A small network was shown many inputs. Here are its activations along a few directions, one row for each input.
In each table, some parts of the input vary, and every possible input appears once, in random order.
Descriptions start from the smaller parts, as in this example, which fits no table here: values(2) and (point or ring(9) or (ring(5) and line(6))).
Shared parts are said once, and a part with two or three values counts as separate values.
In the rows, 128 means zero.

Other details of the inputs shift rows strongly along three fixed directions, in all tables alike. That doesn't count.
These rows show it; all are for the same input, with only those details redrawn:
[161 108 139 190 107  85 129 147 140 131  46]
[133 101 113 114 149 132 127 111 128 121 158]
[131 124 139 182  64 121  73 109 136 133  89]
[123 129 140 192  39 129  47  95 138 136  91]
[119 164 140 115 132 157 122 149 102 113 162]
[130 151 137 124 139 140 135 155 110 114 140]
[134  86 113 138 120 123 103  90 139 129 139]
[141  90 115 132 141 119 125 108 135 125 132]

Table:
r1: [147  84 110 101 167  84 164 133 139 147 144]
r2: [114 124 126 117 119 133 143 131 112 133 136]
r3: [145  37  95 146 133  97 146  75 159 135 107]
r4: [119 104 108 103 146 130 133  97 121 134 170]
r5: [129 111 116 107 152 141 126 114 121 119 169]
r6: [117 170 144 108 130 167 103 131 124 115 148]
r7: [137 121 131 146 109 126  92  91 156 129 104]
r8: [132 105 119 108 153 120 139 113 124 135 164]
r9: [145  88 107 108 176 116 157 109 133 122 157]
r10: [107 128 127 129  92 142  84 101 116 140 150]
r11: [116 151 128 105 127 122 143 151 113 141 148]
r12: [138 161 134 109 175 140 164 157 130 116 119]
r13: [138 117 134 130 126  88 178 171 131 142  93]
r14: [126  61  92  82 156 103 164 108 142 145 159]
r15: [131 121 133 122 136 122 129 139 116 134 141]
r16: [130 169 149 144 130 131 175 192 103 114  86]
r17: [123 184 154 133 124 148 119 166 116 110 118]
r18: [114 137 130 138  92 133  97 102 119 138 146]
r19: [130 176 140 109 158 150 146 150 127 114 131]
r20: [128 122 130 155 105 136 109 111 157 136  82]
r21: [ 94 160 129 120  88 177  73 101 104 121 177]
r22: [ 89 134 118 118  95 176  80  82 136 125 165]
r23: [154 119 129 164 131  94 154 142 136 126  78]
r24: [132 153 161 174  84 103 148 177 114 139  59]
r25: [152  60  96 144 148  94 147  89 151 133 105]
r26: [111 150 125 100 138 166 103 112 128 120 157]
r27: [132 150 141 105 145 113 154 185 112 137 137]
r28: [137  97 121 138 109  87 124 131 138 154 101]
r29: [130 125 121 110 166 133 141 132 131 118 134]
r30: [149 167 156 158 137 110 149 177 129 115  74]
r31: [106 167 141 107 131 175 122 131 128 122 150]
r32: [114 178 143 113 110 127 134 165 108 139 148]
r33: [102 134 130 134  96 156  95  96 140 128 137]
r34: [133 127 118 119 158 126 141 119 140 117 131]
r35: [132 159 132 114 172 134 166 161 123 112 123]
Q: The inputs of r15 and r6 match in every part but one. If r2 is changed in the same way as r15 into r6, which row does it become?
A: r20
Q: What is each input in this table made of?
A: line(5) and (values(2) or ring(5))
Q: Which other rows does r3 become when the values(2) part takes its other values? List them by row number.
A: r16
Q: Which other rows does r35 become when the line(5) part takes its other values? List them by row number.
A: r4, r11, r12, r25
Q: Start at r17 and move only the ring(5) part, one step at a time. The first step leads to r30. Which rows follow, in order?
A: r34, r35, r29

Table:
r36: [129  64  94 141 110 135  72  37 159 123 149]
r37: [125 136 121 100 166 143 149 142 103 114 175]
r38: [113 149 133 143  88 158  69  80 150 131 124]
r39: [144 116 115  99 195 137 170 129 125 104 160]
r40: [139 127 141 177  71  78 116 152 141 155  58]
r41: [ 95 204 152 124  92 182  87 139  84 114 180]
r42: [150 108 134 164  99  70 141 146 146 152  68]
r43: [114 192 138  93 157 175 131 148 118 104 159]
r44: [116  60  91 100 138 150  68  20 177 136 170]
r45: [141 154 153 147 118 111 145 185 106 131  96]
r46: [ 85 141 132 134  55 170  70  85 130 138 144]
r47: [110 109 102  75 173 149 167 118 123 125 179]
r48: [156  95 114 111 200 121 170 134 140 106 128]
r49: [110 182 149 119 127 147 165 175 107 124 121]
r50: [164  60 118 159 139  58 157 123 145 148  74]
r51: [137 143 150 183  70  92 105 152 120 143  65]
r52: [164  78 113 118 200  98 187 150 128 119 122]
r53: [113 186 154 116 106 133 137 188 102 136 133]
Q: What is each input in this table made of?
A: values(3) and (point or line(5))
Q: The inputs of r45 and r50 match in every part but the values(3) part. If r44 is changed in the same way as r45 into r50, which row does it become?
A: r38
Q: Which other rows agree with r40 in the values(3) part? List them by row number.
A: r36, r37, r43, r47, r51
Q: Which other rows does r46 become when the values(3) part takes its other values? List them by row number.
A: r47, r49
